Each row below is a small network's average activation on inputs in which a field has the value named, seen along a few directions.
Values that are neighbours, or in one group, have similar rows; names and order tell nothing.
In the rows, zero is written as 500.
Strong random noise was added to every row along 9 fixed directions; ignore it. To show where, here is one row again and again, with new noise each time:
[648 482 541 522 573 450 228 282 423 600 743 499 423 200 655 520 424 433
 565 587 454 598 440 523]
[509 576 530 391 453 362 606 487 419 398 443 617 563 632 568 468 565 542
 604 478 533 361 517 550]
[478 484 355 547 426 466 478 434 531 302 418 638 507 647 469 357 415 527
 603 439 488 359 660 681]
[521 579 870 541 404 424 433 445 535 597 476 654 614 510 573 380 440 537
 529 481 487 533 567 503]
[416 460 511 463 442 493 545 492 410 402 582 457 558 538 424 534 581 493
 428 484 632 608 389 556]
[517 648 602 654 473 745 457 486 511 600 197 607 453 420 534 644 483 432
 540 596 490 387 541 540]
[624 495 733 532 437 263 496 274 618 466 548 724 525 682 608 241 625 583
 663 400 495 549 556 501]
[440 621 575 453 484 545 500 674 512 479 391 505 440 530 550 487 426 434
 542 463 468 547 596 451]
[669 544 689 661 495 464 430 278 580 653 464 668 448 456 646 424 573 547
 602 522 398 472 507 499]
[412 431 543 573 365 497 514 445 384 474 584 515 631 477 401 484 502 561
 338 496 537 561 402 627]
[415 635 455 413 467 478 534 765 428 475 405 502 489 512 576 461 289 502
 512 463 340 371 661 520]


Pef, 12 values:
d8: [537 513 383 545 504 547 318 491 421 565 602 462 357 255 586 495 367 403
 466 517 336 634 512 502]
d11: [583 472 624 580 516 528 355 445 649 562 512 460 421 372 473 467 484 437
 476 479 452 748 486 320]
d5: [489 547 466 636 290 515 583 436 445 401 232 774 508 568 487 364 576 519
 469 440 372 491 535 545]
d4: [492 487 577 499 473 453 756 590 495 666 492 402 583 614 459 551 637 655
 341 502 425 378 392 469]
d9: [487 337 229 446 560 402 425 365 595 249 542 621 447 663 404 305 529 440
 661 430 601 559 626 521]
d6: [600 502 157 492 683 671 639 508 456 588 362 355 293 391 518 748 697 443
 487 586 413 397 349 339]
d12: [462 597 754 367 398 365 480 559 449 535 458 611 710 533 531 511 395 548
 520 546 543 383 549 539]
d3: [586 373 214 434 523 399 391 336 412 328 625 543 506 391 500 431 443 479
 527 492 487 464 520 522]
d7: [597 521 668 473 571 398 516 553 596 704 592 423 474 431 589 566 587 546
 469 512 450 646 434 242]
d10: [574 325 304 687 546 555 486 222 500 505 595 529 426 466 463 490 621 511
 489 545 522 472 391 625]
d2: [598 558 406 418 611 515 386 520 551 589 479 420 405 377 565 620 460 464
 595 584 424 424 508 440]
d1: [480 534 417 232 605 330 594 767 337 573 728 333 441 384 645 464 469 466
 444 462 359 626 447 256]
The values of Pef form 5 separate groups.
List the group mates of d10, in the order listed.
Answer: d8, d5
List the group mates of d3, in the order listed.
Answer: d6
List the group mates of d9, in the order listed.
Answer: d1
List the group mates of d7, in the order listed.
Answer: d11
